Each row below holds a small network's activations on one input, seen along a few directions.
Each table varies a few parts of the input and shows all the possible inputs, shuffled.
A made-up example of a description, with smaller parts first: values(2) and (point or ring(9) or (line(4) and ring(8))).
Shared parts are said once, and a part with two or three values counts as separate values.
In the rows, 128 means zero.

Other details of the inputs vary at random and push rows far along two fixed directions, the same in every table; ignore that.

A family of inputs:
r1: [158 128 122 166 116 156 143 138 149 120 133 137 130 127 118]
r2: [133 153 137  49 137 107 143 211 184 103 130 135 121 154 169]
r3: [101 108 164 130 129  99 138 105 129 151 146 116 123 127 129]
r4: [132 108 126 169 110 111 137  78 104 147 124 121 130 104 100]
r5: [ 65 135 110 134 177 147 114 106  96 167 123 127 156 128 119]
r6: [ 83 131 119 114 144 121 119  90  74 159 131 111 127 128 118]
r7: [162 141 135  77 133 129 118 181 157  93 120 141 143 151 148]
r8: [147 137 123 164 121 128 126 132 161 116 132 137 119 107 130]
r9: [ 73 101 154 167 166 148 135 123 126 164 140 131 156 133 119]
r10: [221 117 115 169  60 149 121  90 124  85 110 131  98 106 110]
r11: [152 121 172 101 136 100 127 182 207  96 138 135 137 136 152]
r12: [ 70 121 136 158 152 136 158 135 143 163 151 132 131 133 130]
r13: [125 152 141  50 143 100 124 206 188 104 132 132 127 136 170]
r14: [ 72  94 162 146 137 117 135  95 109 166 143 115 123 135 130]
r15: [136 132 124  95 115 115 109 124 107 117 121 117 111 141 136]
r16: [ 68 124 113 115 152 111 134  94  69 168 127 109 144 124 111]
r17: [220 144  73 149  65 163  99  84  76  79  96 133 100 109  99]
r18: [187 158  79 151 111 168 123 129 102 105 108 145 126 125 115]
Each input here is: values(2) and (line(4) or ring(5)).
Question: Changing only the values(2) part turns r12 into r2. The same change can be made to r1. Which row results?
Answer: r18
Question: A walk changes only the line(4) part. It starts at r10 and steps to r14. List the rest of the walk in order.
Answer: r3, r4

A family of inputs:
r19: [102 143 143  78 136 111 130 166 146 125 139 126 113 152 160]
r20: [141 104 101 237  98 160 140  37  75 159 124 125 117  95  78]
r21: [137 147  87 151 133 139 126 120 123 133 120 137 133 104 116]
r22: [152 117 124 204  99 151 125  80 128 130 132 134 105 102 114]
r23: [ 17 100 147 137 179 111 138  87  77 201 143 108 161 132 109]
r24: [107 136  98 178 156 148 120  95 100 157 126 133 153 107 103]
r25: [138 130 125 123 116 148 111 126 120 112 125 131 115 140 135]
r26: [210 131 117 176  86 142 140 143 174  86 127 144 113 105 115]
r27: [138 155  64 181 127 176 128  94  79 144 116 139 123 113 102]
r28: [239 134 105 117  62 141 114 125 121  67 106 132 107 122 118]
r29: [ 30 117 141 126 183 157 148 133 100 182 136 123 155 156 130]
r30: [ 69 132 143  98 157 101 128 137 138 151 141 121 123 130 150]
r31: [115 126 156  46 122  87 146 182 149 113 134 116 117 157 157]
r32: [143 108 182  56 126  87 128 185 167  98 125 124 140 158 156]
r33: [ 79 118 159 111 159 126 116 130 127 143 132 127 144 149 141]
r34: [ 73 121 159 102 164 102 120 134 141 151 144 120 137 133 144]
r35: [236 150  91 122  72 110 119 115 134  75 108 127 100  97 116]
r36: [178 134 163  60 129 108 128 215 204  77 125 139 146 152 159]
Question: What is each input in this table made of?
Answer: values(3) and (point or ring(5))
Question: Changing only the values(3) part turns r20 into r26. The same change can be made to r32. Which row results?
Answer: r36
